These are the activations of a small neural network, seen along a few directions. Each row is one input.
Each table varies a few parts of the input and shows all the possible inputs, shuffled.
Descriptions start from the smaller parts, as in this example, which fits no table here: one of 5 places around a ring, together with either a single point or one of 9 places along a line or (one of 3 separate values, together with one of 4 places along a line).
Shared parts are said once, and a part with two or three values counts as separate values.

Other details of the inputs vary at random and push rows far along two fixed directions, the same in every table; ignore that.

Rows:
x1: [ -13   10   26  -54  -15 -100   37   52  -32   89  -66   48    7  -14]
x2: [ -85   34   73   34 -113   24   37   66  -36   87  -44   77  -17   35]
x3: [-38  -3   8 102 -66  50  16 -28  10 -31  15   1   8 -17]
x4: [  48   49   25 -111   20  -89   11   57  -48   53  -82   45   -2   -1]
x5: [  3  37  22  57 -56  69   7 -17  10 -75   1   6  -7  -5]
x6: [ 69  25 -25 -51  14 -24 -18   4  16  -7 -32  -5  14  18]
x7: [ 49 -74 -52 -88 110 -50 -42 -39  24   6  20 -69  14   2]
x8: [ 90  -6 -52 -26  33  -5 -23 -31  14 -39   6 -30 -34 -14]
x9: [-43   9  -4 112 -65  47  16 -26  15 -38  21  14  30  -5]
x10: [-85   3  43  19  -9  53   8  26 -14  17  20  11 -13  27]
x11: [ -8 -23 -11   6  96 -23 -10 -14  12 -40  57 -36  17 -43]
x12: [-48 -14  38 -95  10 -12  -9  55 -32  91 -43  16  11  35]
x13: [  1 -38 -34  -1  65  -3 -35 -39  34 -38  59 -52  33   8]
x14: [ 50 -53 -64  26  16 -13   0 -44  17 -16  31 -36 -17 -23]
x15: [ 11  45   7  69 -40  74   5 -20  10 -59  36  11 -44  -1]
Description of these inputs: one of 3 separate values, together with either a single point or one of 4 places along a line.
Question: The inputs of x13 and x6 match in every part but the choice among 3 separate values. If x11 is changed in the same way as x13 into x6, which row does it become?
Answer: x4
Question: Which other rows does x15 become when the choice among 3 separate values takes its other values? List them by row number.
Answer: x2, x10
Question: Which other rows does x3 become when the choice among 3 separate values takes its other values? List them by row number.
Answer: x5, x7

Rows:
x16: [-25  11  37 -73  16 -13  -9  47 -23  55 -21  20   3  31]
x17: [-46  20  38  28  -5  35   4  16  -4 -39  20   2  15 -12]
x18: [ 17 -27 -28 -18  19   9 -22 -22  17   0   5 -25 -14  11]
x19: [-31  13  30 -74  -7 -13 -15  43 -20  49 -30  15  15  41]
x20: [ 16  10   1 -15 -13 -32  10   9   5  27 -34  20   2  15]
x21: [-27  -4  26 -55 -18 -36  -4  29 -11  74 -54  21  23  30]
x22: [ 41 -23 -41  17  69  -9 -14 -48  17 -49  46 -36   1 -28]
x23: [ 76  -6 -36 -81  66 -56 -24   0   6  10 -28 -14  -2   9]
x24: [ -5 -19 -10  23  36  19  -4 -23  15 -25  47 -20  -6  -6]
x25: [-47  15  23  33 -22  35   8   1   6 -15  38   2   5   6]
x26: [ 20   6  -5 -15   4 -42  15   6  -2  15 -22  11 -16 -11]
x27: [  0 -25 -10   0  45  13 -19 -12  15 -44  36 -34   9 -17]
x28: [ 36 -59 -44 -79  75 -67 -17   7  -2  60 -16 -25   4   0]
x29: [ -3  -4   8 -35   0  24 -25  10   0  13 -13  -6 -11  26]
x30: [-28  18  20  45 -19  49   4  -6   4 -15  14  12 -21  11]
x31: [-47   3  17  48 -29  25  17  -5   8  -9  38  -1   4   4]
x32: [ 58 -56 -83 -22  71 -38 -19 -45  26  -7  38 -56   5  -8]
x33: [-43  25  30  22 -17  43   1  11   1 -23  38   1   7  12]
x34: [  3  12   7  31 -29  -2  13 -13  -4 -12  11  15 -12 -15]
x35: [-50  23  32  65 -33  51   2 -11   0 -38  23  11  19  -7]
x36: [ 17   8  14 -41 -40 -27   6  28  -7  48 -59  24  -6  14]
x37: [-23  -8  13  -6  29  24 -17   6   2 -19  22 -14   5   2]
x38: [ 38  -9 -27  25 -14   6  11 -18   1 -20   5 -15 -14 -18]
x39: [-22 -10  25 -51   9 -53   9  32 -13  57 -42  14  14  -2]
x40: [-21  48  33  30 -29  34   9  22  -7 -34  -7  26   2   4]
x41: [-37 -11  10  52 -44  50  -2 -12  12  -9  11  -4 -10  13]
x42: [ 35 -30 -38 -37  55 -57  -2  -5 -11  33  -9 -11  10 -10]
x43: [-28   6  29 -58 -13 -20 -12  29 -13  59 -46  20  22  30]
x44: [ 31  -2  -7 -64  62 -39 -18   8 -14  15 -12  -8   6   4]
x45: [  5  33  26  25 -44  49   5   3  -9 -44   2   9 -14  -7]
x46: [100 -32 -70 -29  56 -31 -24 -52  36 -39  13 -51 -18 -20]
x47: [-43  -8  37 -63   7 -20  -7  41 -18  67 -37  19   8  19]
x48: [ 44 -11 -42  33  14 -10   3 -37   6 -37  40 -19 -11 -33]
x49: [ 53 -42 -53 -35  93 -48 -16 -33  25 -27  28 -51   4 -31]
x50: [ 87 -15 -53 -14  44  -3 -27 -40  29 -62  23 -47 -16 -17]
x51: [ 85 -37 -80  18  32 -14  -9 -48  29 -44  25 -48 -12 -25]
x52: [-32  33  34  39 -23  64  -2   8  -5 -21  13  15 -18  18]
x53: [-47  12  29  64 -29  25  19  -6  -7 -14  17  15  11 -14]
x54: [ 26  25  16 -81  -9 -28 -13  42 -17  49 -66  31   5  30]
x55: [-57 -14  17  52 -21  28  12   9  -4 -10  21   0  19 -17]
x56: [ 50 -16 -37 -17  69 -10 -29 -37  19 -40  32 -42   9 -11]
x57: [-28   7  14  60 -27  40  12 -11   7  -8  14   8 -24  10]
x58: [ 36   8   4 -42  -9 -16   3   4  -5  12 -33   2 -17  -6]
x59: [ 26  20  -4   1  17   0  -3   0  -1 -39  10  -2 -14 -13]
x60: [ 17  17  11 -41 -14 -18   4   7 -22  25 -39  18 -16   2]
x61: [ 28  20   5  -2   6   7 -10  -9  -8 -34  19  -1 -11 -14]
x62: [ 11  26   7 -26   3 -28   7  22  -1  15 -34  21  -2   7]
x63: [-18 -17   2 -28 -28  -2  -4  26 -11  65 -40  15  -5  26]
x64: [ 13  13   4 -38 -11 -51  15  40 -24  52 -44  32  -7  -4]
x65: [-36 -14  13  28   0  12  11  -1   4   9  26   3  -4   4]
x66: [-33  -6  14 -34 -20 -24   3  19  -6  52 -25  13  11  27]
x67: [-24  37  26  49 -37  31  20   7  -6 -37   8  23 -12 -18]
x68: [-68 -11  34  59 -24  41  10   1   3  -8  24   2   7  -5]
x69: [-47  -1  15  55 -19  18  20  10  -6 -16  18   3  16 -24]
x70: [ 13  12  11 -38 -33 -30   6  23  -5  53 -57  30   2  21]
x71: [ 15   4 -27  42  -1  -3  17  -6   9 -23   5   1   1 -13]
x72: [-48   5   8  45 -33  30  20  10  -1   4  33   5   8   4]
x73: [ 20 -20 -40  60  19  27   3 -36  16 -26  40 -21 -24  -6]
x74: [ 45 -14 -30   4   9 -18   5 -36   1 -15   1 -16 -22 -15]
x75: [ 32  19   4 -50   5  -8  -7   8 -20   7 -28   6 -15   3]
x76: [-52   2   9  73 -48  49   8  -6  -1 -18  23   3  25   3]
x77: [ -8   8  14 -48   6   0 -20  16  -5  20 -16  -2  21  25]
x78: [-62  12  23  51 -40  54   3  -6   4 -31  35   1  14   9]
x79: [ 22   8 -11 -11   8 -37  14   6   7   9 -26  10  -1   2]
x80: [-32 -12  20 -42  -3 -26   9  46 -27  80 -26  28   4  22]
x81: [-72   3  43  30 -22  36   5  14  -6 -14  11   9  19  -8]
x82: [-38   8  21  57 -28  22   7 -15   3 -16  14   6  17  -6]
x83: [  0  12  13  51 -57  29  22 -12  -2 -29   0   6 -16 -14]
x84: [ 44 -19 -51  40   8   5   7 -46   1 -41  28 -25 -18 -28]
x85: [-73 -10  34  73 -32  44  16  -4   6 -34  31  -1  18 -17]
x86: [  5  19   3 -24 -25 -31  11  33 -12  49 -46  34   9  16]
x87: [  7  30  20 -52 -15 -30   4  33  -9  45 -53  36   6  22]
x88: [-19   1  18 -49 -12 -43   0  39 -25  80 -54  31  23  18]
x89: [ 83 -34 -83  22  40 -16  -9 -54  30 -40  28 -42  -4 -19]
x90: [-12  31  23  38 -38  26   8  -8  -8 -33  19  20  -8 -17]
x91: [ 74 -16 -58   2  42  -9 -16 -51  33 -48  22 -35  -8 -14]
Question: The inputs of x44 and x42 match in every part but one. If x40 is changed in the same way as x44 into x42, which row does it become?
Answer: x71
Question: The inputs of x51 and x50 match in every part but one. If x63 is changed in the same way as x51 into x50, which row does it become?
Answer: x29
Question: What do these inputs look like to the network?
Answer: one of 4 places along a line, together with either one of 2 separate values or one of 8 places around a ring or one of 9 places around a ring
Question: Start at x84 and move only the place on the line of 4, one step at a time. The first step leads to x74. Which rows follow, in order?
Answer: x60, x75
Question: Start at x77 and move only the place on the ring of 9, one step at a time. The first step leads to x56. Which rows follow, in order?
Answer: x44, x17, x27, x37, x16, x33, x19
Question: Which other rows does x52 become when the choice among 2 separate values takes its other values? List them by row number.
Answer: x29

Rows:
x92: [ 66 -15 -53 -11  47  -4 -16 -29  18 -34  18 -34 -17  -6]
x93: [-31  37  39  21 -60  34  13  15 -11  -2 -19  28  -8  14]
x94: [-76  13  40  37 -34  42   3  16   2  -7  14  15  25  13]
x95: [-17 -12  26 -91  27 -45 -13  47 -17  73 -55  14  22  29]
x96: [-12  -2  29 -92  25 -49 -11  48 -19  76 -46  15   7  23]
x97: [ 71 -15 -50 -10  44  -8 -17 -39  22 -36  27 -32 -18  -7]
x98: [-35  30  20  99 -66  50  27  -7  -2 -48  31  18   1 -15]
x99: [-18  -4  26 -90  27 -55  -2  47 -19  77 -43  20   2  19]
x100: [-24 -39  12 -89   3 -42 -10  41 -22  95 -47   5  10  23]
x101: [-80  11  48  40 -33  39  17  22 -15   4  16  22   5   1]
x102: [-41  33  26  92 -71  62  26  -1   4 -36  14  22  -3  -5]
x103: [-10  14   7  51 -32  32   9  -4   2 -21   4  14  -7  -5]
x104: [-34  33  32  47 -69  28  24  18 -10   7 -11  38  -7  11]
x105: [ 20 -46 -46   3  69 -10 -18 -44  20 -19  50 -48  10  -7]
x106: [ 68 -25 -50  -1  46 -28  -8 -48  23 -40  20 -37  -7 -29]
x107: [ 21 -45 -44   4  74 -10 -13 -40  15 -21  48 -44   0 -16]
x108: [-35  34  41  32 -57  30  10  18 -17  -9 -14  29   2  -4]
x109: [ 71 -14 -50 -11  48 -15 -15 -38  18 -45  33 -36  -9 -19]
x110: [ 19  17  17 -92  -5 -55  -1  37 -24  62 -67  24   0  18]
x111: [ -9  16  16  46 -38  30  11 -12   7 -24   2  11  -8  -6]
x112: [ 68 -16 -56 -10  54 -11 -15 -31  15 -46  26 -39  -8 -19]
x113: [ -7  17   2  50 -32  19  18  -4   2 -27   9   7   4 -16]
x114: [ -8  17  11  44 -32  35   3 -11   2 -28   6   7 -12  -4]
x115: [ 18 -43 -51   6  64 -10 -21 -45  30 -25  53 -50  15  -6]
x116: [ 17   6   9 -77   0 -59   1  44 -24  73 -68  31   4  10]
Question: What do these inputs look like to the network?
Answer: either a single point or one of 8 places around a ring or (one of 2 separate values, together with one of 8 places along a line)
Question: Start at x104 and move only the place on the line of 8, one step at a time. The first step leads to x102. Which rows follow, in order?
Answer: x103, x111, x114, x93, x97, x92
Question: Which other rows does x116 become when the place on the line of 8 takes its other values? List them by row number.
Answer: x98, x106, x108, x109, x110, x112, x113
